These are the activations of a small network on made-up records, seen along a few directions, one row for each record.
After each row come some of the record's fields: FUZ, PUNUP, MAGAP, GEM, LANOL, LOD, DEDEG, SIDOS.
Not every record has every field; a missing one is left out.
The largest differences between rows may come from other fields.
Random noise pushes rows far along 6 fixed directions. That doesn't count. These rows show it; they differ only by the noise:
[ -23,  546, -295,  373,  142,   -7,  237,  416, -334,  264, -207, -169,
 -304,  -32, -110,  175, -127, -379,   87, -364,  333,  400, -350, -116,
  186]
[  32,  153, -212,  -95, -168,  -60,  367,  225,  -16,  497,   29,   42,
  -72,   12,   27,  422,  -49,   -5,  178, -148,  246,  140,  178,  180,
 -104]
[ -33, -328, -179,  -71, -194,  365, -191,  110, -268, -155,  570,  503,
 -177, -498,  108,  300,  429,  265, -236,  -29,  120, -366, -181,  174,
  287]
[-108, -376,  358,   36,    0, -466,  416, -127,  389,  236, -441,  482,
  -35, -123,   91,   59,  -48,   41, -804,  124,  297, -178, -136, -251,
  633]
[-125,  394,   21,  -86,  125,  219,  -51,  -48,  254,  657, -194, -446,
   67, -462, -131,  241,   15,  160, -126, -106,  446, -277,  323, -118,
  409]
[ -48, -264, -151, -352, -327,   52,  209,  213,  128,  375,  370,   32,
  151,   63,   69,  369,  -12,  390,  281, -161,  249,  -80,  443,  307,
 -302]
[ 144, -416, -102, -185, -214,  -46,  251,  304,   48,  186,  354,  324,
  -61,  207,  113,  323,  104,  165,  204,  -32,  161,   77,  192,  264,
 -282]
[  43,  485, -350,   11,  -73,  -69,  437,  452,  -89,  646,  -77, -374,
  -68,  269,  -80,  382, -267, -162,  566, -365,  339,  468,  236,  162,
 -361]

[-503,  146, -188,  159,  -38,  110, -255,  140, -350, -459,   84, -491,
  348,   48, -185, -329, -289,  269,  134, -522,  182,   91, -245, -145,
 -117]
<FUZ:poti MAGAP:gaf LANOL:tav LOD:bup DEDEG:govu SIDOS:zokob>
[ -95,  417, -494, -210, -621, -290,  527,  -56, -239,  663,   62,  550,
    9, -252,  147,  680, -206,   66,   -3, -253,  -35,   37,  166,  422,
 -200]
<FUZ:somo PUNUP:kagub MAGAP:vel GEM:boka LANOL:sevef LOD:bup DEDEG:govu SIDOS:zitom>
[ -20,  -82,  311, -334,   22, -124,  273, -417,  516,  582, -503,   24,
   43, -139,  104,   55,   21,  137, -366,  373,  -73, -383,  564,  -52,
  163]
<FUZ:kub PUNUP:migu MAGAP:fug GEM:boka LANOL:tav LOD:mez DEDEG:govu SIDOS:zitom>
[ 440,  163, -157,  125,   54,    6,  -37,  245, -129,   59,   66,  -89,
 -238,  474,  -61,  159,  116, -477,  631,   72,  -31,  448,  -48,  165,
 -551]
<FUZ:tigi PUNUP:kagub MAGAP:gaf LANOL:sevef LOD:bup DEDEG:govu SIDOS:zokob>
[ -13,  194,  240,   46,  350,  276, -299,  -43,  265,  334, -342, -310,
  -84, -377, -124,  -48,  236,  -29, -300,  147,  232, -346,  184, -368,
  516]
<FUZ:kub MAGAP:fug GEM:boka LANOL:sevef LOD:bup DEDEG:govu SIDOS:zitom>
[-174, -114, -109,   -5, -189, -127,  317,   60, -218, -209,  -67,  389,
 -146,   68,  135,  -48,  -76,   -8, -248,  -50,  -97,  -22, -168,  -19,
  102]
<FUZ:kub MAGAP:fug GEM:kelo LANOL:tav LOD:mez DEDEG:govu SIDOS:zitom>
[-355,  -59,   44,  419,   36, -190,  287,  -65, -286, -472, -237,  218,
 -101,  -24,   67, -450, -250, -127, -568,  -48, -271,    3, -620, -305,
  353]
<FUZ:nibu MAGAP:tov GEM:boba LANOL:tav LOD:mez DEDEG:fuvem SIDOS:zitom>
[ 357, -364,   18,  -89,  154,   18,  -20,  187,  121,  191,  339,  140,
 -154,  215,   49,  149,  163,  -17,  286,   53,  119,  105,  144,   77,
 -254]
<FUZ:rudo PUNUP:migu MAGAP:vel GEM:kiz LANOL:sevef LOD:mez DEDEG:govu SIDOS:zokob>
[-307, -571,  233, -176,   11,  -57,  -66,   67,  260, -160,   92, -338,
  455,  275,  -74, -365, -289,  361,    6, -208,  216,  -94,  199,  -41,
  -98]
<FUZ:rudo PUNUP:migu MAGAP:fug GEM:kiz LANOL:tav LOD:bup DEDEG:fuvem SIDOS:zokob>
[ -57,  -50,  -13,  -34, -142,  156,  119, -123, -179,  -27,  -42,  190,
 -101, -177,  108,   41,  265, -128, -240,  150, -208,  -81,  -23,  -47,
  140]
<FUZ:kub MAGAP:fug GEM:dabo LANOL:sevef LOD:bup DEDEG:govu SIDOS:zokob>
[ 411, -133,  136,  168,  420,  104, -394,  131,  -43, -326,   -8,    4,
 -167,  -66, -109,  -82,  318, -273,   84,  185,  165,   80, -167, -187,
  256]
<FUZ:rudo MAGAP:fug GEM:kelo LANOL:tav LOD:bup DEDEG:govu>
[ 275, -109, -253,  302,  192, -152,  119,  423, -302, -168,  258,  460,
 -427,  256,  102,   91,    9, -317,  138,  -50,  -84,  349, -438,   91,
 -189]
<FUZ:rudo PUNUP:migu MAGAP:fug GEM:kiz LANOL:tav LOD:mez DEDEG:fuvem SIDOS:zitom>
[  50,  109,  -87,   86,   96,  295, -264,  175, -146,  -97,  217,  -58,
 -195, -195,  -91,   33,  164,  -91,   90,  -19,  -46, -162, -199,   -1,
  102]
<FUZ:nibu PUNUP:kagub MAGAP:tov GEM:kiz LANOL:sevef LOD:mez DEDEG:fuvem SIDOS:zitom>
[-357,   92, -208,  140, -160,  173,  -36,  117, -281, -297,  179, -138,
   43,   -6,   -2, -199, -158,   69,  105, -298,   91,  127, -255,  -30,
   51]
<FUZ:seros PUNUP:migu MAGAP:gaf LANOL:sevef LOD:bup DEDEG:govu SIDOS:zitom>
[-364, -449, -209, -135, -281,   68,  -53,  106, -296, -326,  576,  209,
  224,  -97,  112,  -48,  -77,  361,  -24, -286,   52, -226,  -78,  147,
  -92]
<FUZ:rudo MAGAP:vel GEM:kiz LANOL:tav LOD:bup DEDEG:fuvem SIDOS:zokob>
[-177,  487,   -3,  -81,  140,   93, -100, -107,  407,  696,  -28, -770,
  279,  -88,  -37,  -13, -305,  231,  297, -141,  298,  -90,  519, -107,
 -137]
<FUZ:poti MAGAP:tive LANOL:sevef LOD:bup DEDEG:govu SIDOS:zitom>
[ -33,  -62,   25, -267, -361, -234,  460, -136,    6,  -20, -334,  231,
  235,  -66,    1,  343,    5,  -57,  -76,   17,   33,   65,   10,  149,
  149]
<FUZ:poti PUNUP:migu MAGAP:tov GEM:kelo LANOL:sevef LOD:bup DEDEG:govu>
[ 285,  367,  111,  304,  251, -336,  531,    0,  -51,  365, -452,  380,
 -509,  106,   57,   72,    4, -570,  -66,  256, -149,  338, -190,  -26,
   53]
<FUZ:rovez PUNUP:kagub MAGAP:fug GEM:kiz LANOL:tav LOD:mez DEDEG:govu SIDOS:zitom>
[-268,  320, -116,  -95, -201, -123,  326,   51,  109,  487, -148, -156,
  187,  138,   73,   54, -363,  147,   95, -255,   72,  -10,  261,   35,
 -189]
<FUZ:kub MAGAP:fug GEM:kiz LANOL:sevef LOD:bup DEDEG:govu SIDOS:zitom>
[-287, -129,  284,  257,  243, -284, -513, -120,  283, -332,  -68, -113,
  269,   34,    9, -709, -412,  341, -576, -371,  241, -112, -471, -519,
  529]
<FUZ:somo PUNUP:migu MAGAP:vel GEM:boba LANOL:sevef LOD:mez DEDEG:govu SIDOS:zokob>
[ 351,  113,  316,  224,  514, -382,   -6,  -16,  317,   79, -590,  -39,
   36,  327, -180, -150, -146, -428, -150,  194,  141,  383, -169, -244,
  286]
<FUZ:rudo PUNUP:migu MAGAP:fug GEM:kelo LANOL:tav LOD:bup DEDEG:fuvem SIDOS:zokob>
[  66, -273, -338, -256, -438, -219,   28,  -26,  -62,  -21,  538,  594,
  128,  -22,  205,  422,   37,  211,  135, -128,  -37,   46,  -97,  466,
 -378]
<FUZ:rudo PUNUP:migu MAGAP:gaf LANOL:sevef LOD:bup DEDEG:govu>
[-214,  127,  -78,   41, -118, -162,  124,  137, -230, -310, -303, -317,
  113,  162, -169,  -72, -146, -153,  216, -320,   88,  254, -173,   -1,
   25]
<FUZ:poti PUNUP:kagub MAGAP:tov GEM:boka LANOL:tav LOD:mez DEDEG:govu>
[ 477,  194,   92,  207,  459,  100, -173,  117,  258,  213, -129, -345,
 -211,  169,  -89,  -85,  107, -266,  320,  278,  191,  279,  126, -103,
 -160]
<FUZ:seros PUNUP:migu MAGAP:gaf LANOL:tav LOD:bup DEDEG:govu SIDOS:zitom>
[-158,  212, -224,    5, -108,   -2,   35,  -48, -243,  132,  182,  161,
  -61, -263,   53,  218, -151,   49,  -49, -226,  146,  -17, -227,   11,
   20]
<FUZ:rudo PUNUP:migu MAGAP:tive LANOL:sevef LOD:mez DEDEG:govu SIDOS:zokob>
[-386, -489,  283,   73,  115, -291,   28,  201,  294, -222, -201, -604,
  387,  467, -129, -578, -515,  273,  -29, -459,  304,  221,   39, -450,
  -22]
<FUZ:rudo PUNUP:migu MAGAP:fug GEM:dabo LANOL:sevef LOD:mez DEDEG:govu SIDOS:zokob>
[-268,  146, -129,   45, -163, -201,  377, -159, -238,  109,  -75,  244,
  114,  -91,   95,   87, -213,  -47, -214,  -77, -124,  -31, -157,   72,
   63]
<FUZ:rudo MAGAP:fug GEM:kiz LANOL:tav LOD:bup DEDEG:fuvem SIDOS:zokob>
[-318,  122,  -30, -361, -415,   17,  148, -414,   22,  240,  119,  192,
  248, -274,  188,  168,  -82,  338, -102,  -50, -226, -437,  210,  204,
  -44]
<FUZ:tigi PUNUP:kagub MAGAP:fug GEM:kiz LANOL:sevef LOD:mez DEDEG:govu>
[ 405, -239,   78, -165,  171,  402, -411,  -32,  323,  108,  360, -242,
   -3,  139,  -72,   79,  409,   64,  524,  337,   14,    4,  487,  172,
 -286]
<FUZ:seros PUNUP:migu MAGAP:gaf LANOL:sevef LOD:bup DEDEG:govu SIDOS:zokob>
[  78, -524,  510,   50,  303,   15, -147, -169,  369, -291, -345,  -26,
   52,   55,  -87, -332,  186,  101, -297,  260,  -37, -208,   78, -196,
  262]
<FUZ:poti PUNUP:migu MAGAP:tov GEM:boka LANOL:tav LOD:mez DEDEG:govu SIDOS:zitom>
[  -8,  365, -333,   75, -101,  187, -248, -107, -276,  -14,  315,  262,
 -225, -282,  147,  221,  134,  -33,  -20,  -96, -148,  -88, -338,  156,
  -30]
<FUZ:kub PUNUP:migu MAGAP:gaf LANOL:sevef LOD:mez DEDEG:govu SIDOS:zokob>
[ 536, -644,  139, -317, -152,  -91,   10,  -82,  258, -164,  371,  643,
  -85,  273,  280,  216,  305,   87,  123,  617, -438, -112,  191,  377,
 -362]
<FUZ:nibu PUNUP:migu MAGAP:tov GEM:boba LANOL:tav LOD:mez DEDEG:fuvem SIDOS:zitom>
[ 137,  334, -279,  118,  182,  256, -149,   49, -278,  282,  351,   47,
 -196, -225,   22,  214,   82,  -65,  207,  -81,  -35,  -10, -142,   33,
  -53]
<FUZ:rudo PUNUP:migu MAGAP:vel GEM:kiz LANOL:sevef LOD:mez DEDEG:fuvem SIDOS:zokob>
[  18,  492, -321, -107, -263, -185,  132,  308,  -22,  211,  -38, -663,
  376,  383, -129,  189, -511,  -67,  754, -538,  232,  516,  220,  209,
 -508]
<FUZ:nibu PUNUP:kagub MAGAP:tov GEM:boba LANOL:sevef LOD:bup DEDEG:govu SIDOS:zokob>
[  26, -114,   38,  189,  145,   42,   36,  286, -116, -375, -119, -297,
  -51,  302,  -83, -180,   45, -217,  304, -169,  -67,  351, -118, -176,
 -140]
<FUZ:poti MAGAP:tov GEM:dabo LANOL:sevef LOD:mez DEDEG:govu>

Here are new rows. What are their fields?
[ -90, -104, -139, -158,  -75,   93,   38,  170,    4,   94,  203,  -58,
   64,  161,  108,  -67,  -44,  149,  254,  -17,  -65,  -77,  208,  161,
 -323]
<FUZ:kub MAGAP:fug GEM:kiz LANOL:tav LOD:bup DEDEG:fuvem SIDOS:zitom>
[-163, -192,  132,  -71,  -78, -162,  400, -158,  171,  355, -323,  264,
 -171, -176,   96,   75,   89,   57, -478,  184,   45, -305,  103, -235,
  354]
<FUZ:kub MAGAP:fug GEM:boka LANOL:sevef LOD:mez DEDEG:govu SIDOS:zitom>
[ 122,  773, -388,   91,   30,  405, -391,  -57, -212,  195,  145, -364,
 -181, -297, -145,  268,  111, -242,  380, -187,   26,    0,   -3,  154,
  -92]
<FUZ:tigi PUNUP:kagub MAGAP:gaf LANOL:sevef LOD:mez DEDEG:govu SIDOS:zokob>
[-234,  479, -401, -216, -287,  330,  -47,  124, -144,  310,  184, -423,
  259,  -77,  -83,  158, -182,  287,  451, -375,  119,  -92,  391,  166,
 -257]
<FUZ:kub MAGAP:fug GEM:kelo LANOL:sevef LOD:bup DEDEG:govu SIDOS:zitom>
[-648,   38, -122,   22, -102,  442,  -44,  103, -371, -164,   74, -366,
   91, -287,  -47, -325,  -67,  253, -179, -255,  -34, -340,  -18, -142,
  114]
<FUZ:kub MAGAP:fug GEM:boka LANOL:tav LOD:bup DEDEG:fuvem SIDOS:zitom>
[ 838, -721,   60, -169,  308,  347, -452,  411,   85, -300,  705,  386,
 -240,  359,   11,  169,  621,  -73,  588,  542, -124,  145,  209,  329,
 -493]
<FUZ:rudo PUNUP:migu MAGAP:fug GEM:kelo LANOL:tav LOD:bup DEDEG:fuvem SIDOS:zitom>
[ 110, -245, -111,   70, -105, -236,   96,   82, -136, -430,  232,  629,
 -232,  296,  255,  -97,   18,  -25, -113,  153, -251,  177, -379,   68,
 -221]
<FUZ:kub MAGAP:gaf LANOL:tav LOD:mez DEDEG:govu SIDOS:zitom>
[ -75, -132,  308, -133,  210,   22, -120,  -71,  525,  140, -233, -504,
  266,  214,   21, -458, -145,  212,    2,   90,   87, -148,  468, -201,
  -61]
<FUZ:kub MAGAP:fug GEM:boba LANOL:tav LOD:bup DEDEG:govu SIDOS:zitom>
[ -64,  501, -105,  350,  254, -109, -120,  145,  -11,   48, -258, -348,
  -72,  260,  -59, -326, -409, -166,  185, -316,  173,  331, -372, -233,
  -52]
<FUZ:kub PUNUP:migu MAGAP:gaf LANOL:sevef LOD:mez DEDEG:govu SIDOS:zitom>
[  66,  713, -194,   20, -260, -376,  303, -240, -230,   80, -511,   29,
   97, -142,   60,  254, -221, -434,  -47,  -37, -139,  290, -296,  162,
  155]
<FUZ:nibu PUNUP:kagub MAGAP:tov GEM:boba LANOL:tav LOD:bup DEDEG:govu>
[  28, -142,  -68,   56, -116,   53,   92,   -1, -359, -529,   17,  241,
 -126,  -55,   94,   76,  279, -182,   26,   73, -329,  119, -232,  104,
    4]
<FUZ:poti MAGAP:tov GEM:dabo LANOL:tav LOD:mez DEDEG:govu>
[-539, -200, -110, -284, -304,  118,  138,   27,   44,  138,  235,  -75,
  229,  -75,  136, -145, -311,  521,  -56, -308,  -24, -362,  174,   43,
 -147]
<FUZ:kub PUNUP:migu MAGAP:fug GEM:kiz LANOL:sevef LOD:mez DEDEG:fuvem SIDOS:zitom>
[ -28, -224, -200,  -84, -186,  179,   44,  178, -275, -269,  268,  290,
    4, -113,  -14,  145,   79,   22,  115,  -64,  -49,   -3, -153,  153,
  -25]
<FUZ:rudo PUNUP:migu MAGAP:fug GEM:kelo LANOL:sevef LOD:bup DEDEG:fuvem SIDOS:zitom>
[ -62,  448,  -80,  -88,  125,  382, -232,  -67, -169,   20, -131, -410,
   63, -257,  -73,  -63,  134,  -72,  109,  -31,   38, -113,  109,  -58,
  159]
<FUZ:kub MAGAP:fug GEM:kelo LANOL:tav LOD:bup DEDEG:govu>
[ -75, -170,    5,  -15,   28,  294, -127,  262, -165, -307,   31, -570,
  154,  133, -279, -140,  140,  -18,  363, -218,  178,  107,  192,   24,
 -154]
<FUZ:poti PUNUP:kagub MAGAP:tov GEM:boka LANOL:tav LOD:bup DEDEG:govu SIDOS:zokob>
[  33,  390, -279,  133, -225,   -9,  410, -147, -462,  -78, -122,  262,
 -100, -161,  101,  259,  126, -326,  -50,   55, -296,  159, -219,  184,
   30]
<FUZ:poti MAGAP:tov GEM:boba LANOL:tav LOD:bup DEDEG:govu SIDOS:zokob>
[ 490, -474,  555,  -76,  584,  168, -480,   70,  575,   64,   31, -553,
   19,  346, -115, -223,  204,   67,  275,  355,  120,   60,  585, -203,
 -162]
<FUZ:rudo PUNUP:migu MAGAP:fug GEM:dabo LANOL:tav LOD:mez DEDEG:govu SIDOS:zokob>
